B =
[[135 102 127 133 131 132 123 119 120 148 127]
 [131 107 121 135 132 133 122 118 124 148 124]
 [131 149 134 121 126 124 133 123 131 119 127]
 [124 110 130 127 131 131 131 120 128 152 122]
 [121 109 131 125 128 127 128 141 121 143 131]
 [116 127 118 132 131 129 123 139 134 128 118]
 [134 110 138 125 134 133 126 118 121 140 139]
 [117 112 139 120 137 137 137 116 130 156 125]
 [134 141 131 126 127 126 130 121 129 114 129]]
Counting starts at 0.
The entry just right of the centre entry: 128
Find the entry in row 1 and column 0.
A: 131
Find the entry directly below the smallest entry.
A: 107
The entry in row 0 and column 0 is 135
Find the entry at row 2, column 0.
A: 131
Find the entry at row 2, column 1.
A: 149
The entry in row 0 and column 2 -> 127
Find the entry directly below 112.
A: 141
Find the top entry of the column that holds the smallest entry.
A: 102
The bottom-right entry -> 129
The entry directly below the largest entry is 114
The entry directly above the centre entry -> 131
The entry at row 2, column 2: 134
Find the top-right entry.
A: 127
Find the entry at row 1, column 2.
A: 121
The largest entry is 156
The entry directly above the largest entry is 140
Find the entry just left of the centre entry.
A: 128
The entry in the bottom-left corner: 134
The entry at the centre: 127
Find the entry just left of the largest entry.
A: 130

Read these off the matrix that follows. Rows and columns are numbered from 0.
1) Read off the entry just left of the largest entry.
2) Read off the entry at row 0, column 0.
3) Read off the bottom-right entry.
4) Read off the entry in the bottom-left corner.
[[128 121 125 120 130 125 122 131 136 118]
 [154 124 124 113 130 120 122 121 135 158]
 [126 119 130 128 131 122 136 126 116 128]
 [133 122 118 117 140 130 123 137 131 124]
 [125 132 139 126 125 144 129 132 129 123]
 [133 117 131 134 141 130 129 135 128 128]
 [130 147 147 139 146 139 118 136 120 120]
 [132 110 137 128 138 126 132 121 116 134]]
1) 135
2) 128
3) 134
4) 132

X =
[[112 143 129 156 128 114 125 131 127 118 135 153 120 128]
 [143 109 131 114 118 125 133 120 123 132 124 143 124 120]
 [122 134 119 150 132 109 119 128 137 117 127 140 124 119]
 [118 134 132 115 112 125 126 125 125 137 129 145 102 132]]
The last entry in the row that holds the largest entry -> 128
Find the entry just right of the smallest entry.
Answer: 132
The entry directly above the smallest entry -> 124
The first entry in reading order: 112
Find the largest entry in the last row.
Answer: 145
Find the largest entry.
Answer: 156
Find the bottom entry of the column that holds the largest entry.
Answer: 115
The smallest entry is 102
The bottom-left entry: 118
Find the second largest entry.
Answer: 153
The 4th entry from the end, reading row by row is 129
Find the entry just left of 150.
Answer: 119
Find the smallest entry in the last column.
Answer: 119
Find the fifth entry, reading row by row.
Answer: 128
Find the largest entry in the first column.
Answer: 143
Find the 2nd entry, reading row by row.
Answer: 143

M =
[[114 125 115 131 126 135 133 145 127]
 [145 141 139 104 126 133 118 117 123]
 [126 135 121 128 130 128 131 145 127]
 [124 136 136 121 125 120 121 125 130]]
Find the bottom-right entry.
130
The 2nd entry from the end, reading row by row is 125
The entry just left of 141: 145
The top entry of the column that holds the smallest entry -> 131
Find the entry in the top-left corner.
114
The minimum -> 104
The top-right entry: 127
The bottom-left entry -> 124
Find the fourth entry from the end, reading row by row.
120
The entry directly below 123: 127
The fifth entry, reading row by row is 126

Read these off the row that follows.
1) Read off the maximum.
2) Read off the entry just right of the largest entry.
array([120, 113, 151, 119])
1) 151
2) 119

[[133 138 128 133 134 118 104 120 129]
 [122 116 128 123 121 140 152 134 127]
 [128 129 148 117 129 123 110 136 125]
 [128 129 125 125 137 127 121 102 124]
 [135 124 129 125 155 128 129 132 134]
 [116 136 119 137 128 116 109 129 136]
 [126 128 120 127 117 126 156 123 125]
 [140 144 124 115 128 118 123 136 121]
 [145 125 133 138 145 136 135 133 138]
 [140 132 143 135 124 113 136 115 125]
 [113 111 141 129 118 134 140 124 128]
 [133 138 127 130 131 118 103 124 127]
 [147 132 129 136 134 138 121 146 134]
 [146 131 139 125 125 132 132 151 127]]
The last entry in the row that holds the largest entry -> 125
Find the entry in the bottom-right corner.
Answer: 127
The entry directly below the smallest entry -> 132
Find the third smallest entry.
Answer: 104
The third-last entry, reading row by row: 132
The second entry on the diagonal from the top-right corner: 134
Find the fourth entry in reading order.
Answer: 133
The entry just right of 119: 137
Find the bottom-left entry.
Answer: 146
The first entry, reading row by row: 133
Find the 2nd smallest entry.
Answer: 103
The third entry on the diagonal from the top-right corner is 110
The smallest entry in the first column: 113
Find the entry just left of the smallest entry.
Answer: 121
Find the entry directly below 119.
Answer: 120
Find the 2nd entry on the main diagonal.
Answer: 116
The third largest entry is 152
Find the third entry on the main diagonal.
Answer: 148
Find the fourth-last entry, reading row by row.
Answer: 132
The entry directly below the largest entry -> 123
Find the first entry of the largest entry's row.
Answer: 126
The second largest entry is 155
Find the entry just left of the largest entry.
Answer: 126
The largest entry: 156
The entry just right of the smallest entry is 124
Find the entry directly above the largest entry.
Answer: 109
The first entry on the diagonal from the top-right corner: 129
Find the largest entry in the last row.
Answer: 151
The largest entry in the last column: 138
Find the largest entry in the first column.
Answer: 147

W = [131 136 129 138 123 141 137 143 152 142 135 123 105]
Which number is the entry just left of the largest entry?
Answer: 143
The centre entry is 137
Which number is the entry just left of 136?
Answer: 131
